[[128 141 149 109]
 [115 143 149 130]
 [141 109 131 140]] -> 143

[[131 108 133 129 133 133]
 [131 105 133 130 134 134]
 [131 101 133 132 134 136]] -> 105

[[ 99 155 105 122 128]
 [107 132 148 120 135]
 [104 145 113 135 137]] -> 132

[[115 128 142 121 128]
 [127 128 128 149 128]
 [132 128 124 144 128]] -> 128

[[128 128 135 128 121 124]
 [128 128 138 128 117 150]
 [128 128 129 128 127 146]] -> 128

[[121 145 124 137 129 131 109]
 [125 104 123 125 124 137 120]
 [114 112 151 117 119 126 116]] -> 104

[[130 114 126 110 155 135]
 [108 122 133 120 151 148]
 [134 131 110 141 101 135]] -> 122

[[108 133 126 149 133]
 [139 120 139 107 149]
 [116 138 123 132 129]] -> 120
---
[113 135 104 141] Answer: 104
[133 157 131 108] Answer: 131
[129 112 150 137] Answer: 150
[122 135 124 101] Answer: 124
[142 156 126 117] Answer: 126
[114 145 106 141] Answer: 106
[154 138 157 124] Answer: 157
---
((127, 135, 116, 127, 99), (145, 122, 145, 109, 119), (130, 115, 157, 117, 128)) >> 145
((125, 139, 142, 129, 120, 126), (125, 131, 104, 112, 99, 139), (129, 118, 107, 136, 130, 139)) >> 112
((132, 137, 112, 99, 140), (157, 107, 109, 147, 99), (150, 134, 123, 148, 101)) >> 109
((140, 131, 126, 123, 137, 105), (132, 143, 133, 113, 124, 114), (137, 132, 130, 134, 143, 129)) >> 113
((118, 127, 137, 132, 131, 130), (115, 131, 135, 131, 132, 129), (103, 131, 135, 115, 136, 144)) >> 131
((134, 123, 126, 128, 141, 132), (125, 127, 149, 125, 119, 133), (126, 129, 145, 126, 123, 133)) >> 125
((106, 111, 110, 117), (106, 121, 111, 135), (108, 113, 113, 118)) >> 121
((129, 137, 151, 125, 112, 142, 110), (124, 123, 117, 141, 132, 114, 134), (122, 136, 132, 153, 125, 120, 128)) >> 132
((132, 129, 129, 129, 139, 120), (138, 136, 136, 138, 129, 150), (134, 130, 130, 133, 132, 135)) >> 138
---
[128 128 105 130 129 111] Answer: 130

[[126 143 119 118 123]
 [129 148 143 133 127]
 [111 123 105 107 147]] Answer: 148

[[130 118 139 125]
 [134 128 125 126]
 [116 118 151 119]] Answer: 151

[131 140 128 140 114 150 120] Answer: 150

[115 154 148 128 136 141 126] Answer: 154

[[135 150 130 128 143 137]
 [134 145 129 129 136 144]] Answer: 150
---
Input:
[[129 134 108 126 130 123 133]
 [125 150 105 124 138 147 119]
 [126 154 117 125 144 150 126]
 [108 139 114 130 134 137 119]
 [136 143 123 118 148 126 125]
 [117 122 129 123 104 129 125]
 [112 124 130 135 132 128 118]
 [131 137 125 120 150 126 125]
 [119 135 118 123 144 108 114]
 [134 140 117 147 127 102 112]
 [125 141 146 135 125 126 135]
 [131 120 118 125 131 145 118]]
Output: 118

Input:
[[125 123 143 131 123 130]
 [122 138 126 127 130 122]
 [125 121 124 117 116 127]
 [115 123 124 154 113 122]
 [125 121 126 127 127 140]
 [143 121 126 127 137 124]
 [132 126 121 117 130 130]
 [122 135 126 127 127 122]]
Output: 122

Input:
[[132 126 125 128 127 130 129 124 138]
 [103 127 135 119 128 122 129 138 133]
 [124 128 129 127 128 127 128 130 129]
 [128 128 127 128 128 128 128 127 130]
 [138 129 131 129 128 129 129 126 129]
 [157 127 130 126 129 128 127 129 124]
 [129 128 128 128 128 128 128 128 128]
 [158 127 127 129 130 132 126 123 130]]
Output: 130

Input:
[[126 132 124 112 129 124 140]
 [129 138 123 125 136 151 130]
 [128 119 126 133 121 109 124]
 [113 125 117 112 124 140 112]
 [126 134 136 129 114 113 138]
 [114 125 125 119 132 141 130]
 [141 129 131 141 125 121 127]
 [122 126 135 106 128 132 138]
 [122 132 120 130 131 134 136]
 [142 125 120 124 130 135 121]
 [125 132 125 123 133 112 125]
 [110 119 123 116 129 142 126]]
Output: 126

Input:
[[127 118 144 131 140 126 137 123 123 116 146 140 137]
 [128 145 112 123 115 127 121 136 128 145 107 113 120]
 [120 132 111 129 109 136 124 137 132 133 113 113 116]
 [132 124 147 128 145 120 136 121 119 123 145 141 140]
 [133 147 121 122 126 120 124 131 123 146 115 121 127]
 [117 115 123 140 115 142 131 130 134 116 134 121 118]
 [119 128 113 132 109 139 126 136 134 130 117 114 115]
 [119 124 116 136 111 140 128 132 133 126 124 116 115]
 [117 118 118 137 111 142 129 133 135 120 128 119 117]]
Output: 117

Input:
[[137 102 143 153 129 119 122 134 155 145 113 108 140]
 [155 147 136 152 106 139 103 148 102 131 143 152 114]
 [104 155 137 108 132 146 140 150 108 118 118 114 118]
 [141 115 143 151 127 105 111 127 152 112 109 150 129]
 [134 137 104 127 108 121 121 141 108 123 133 143 148]
 [126 124 137 128 139 103 141 121 129 136 152 154 121]
 [131 130 107 133 152 151 118 114 141 147 124 144 107]
 [114 154 141 132 134 117 110 106 111 106 102 128 110]
 [104 113 132 133 112 150 155 118 154 107 123 141 111]
 [106 129 123 115 120 136 102 144 138 109 124 148 149]
 [151 105 111 128 152 112 108 124 147 116 152 119 118]]
Output: 118

Input:
[[128 111 139 132 129 149 129 118 128 141 153 122 131 125 140 129]
 [112 131 117 128 133 135 117 131 136 112 136 123 120 152 148 127]
 [147 146 127 136 111 130 127 122 121 136 113 117 125 119 122 147]
 [116 101 124 123 141 130 134 118 141 123 139 144 128 140 121 129]
 [145 146 133 129 127 142 118 122 134 138 147 109 133 120 135 122]
 [153 139 130 127 127 133 127 117 134 141 128 124 132 109 106 131]
 [130 131 131 127 122 106 137 138 115 128 103 138 131 116 113 127]
 [125 143 118 124 141 144 110 132 142 119 141 119 121 132 138 112]]
Output: 112

Input:
[[130 119 123 128 141 131 136 134 139 140 133]
 [127 141 141 132 108 128 118 119 117 118 122]
 [123 131 109 124 143 123 130 139 127 135 124]
 [132 125 132 132 125 130 133 126 134 139 132]
 [123 141 102 129 134 115 131 136 123 152 121]
 [128 131 157 133 125 144 120 126 131 114 126]
 [133 121 113 127 118 115 137 121 128 142 135]
 [128 135 125 130 117 122 127 123 122 133 126]
 [125 131 112 125 133 120 129 132 124 132 125]
 [133 122 133 129 118 127 131 120 130 127 133]
 [130 122 126 124 121 124 128 122 125 119 131]]
Output: 131
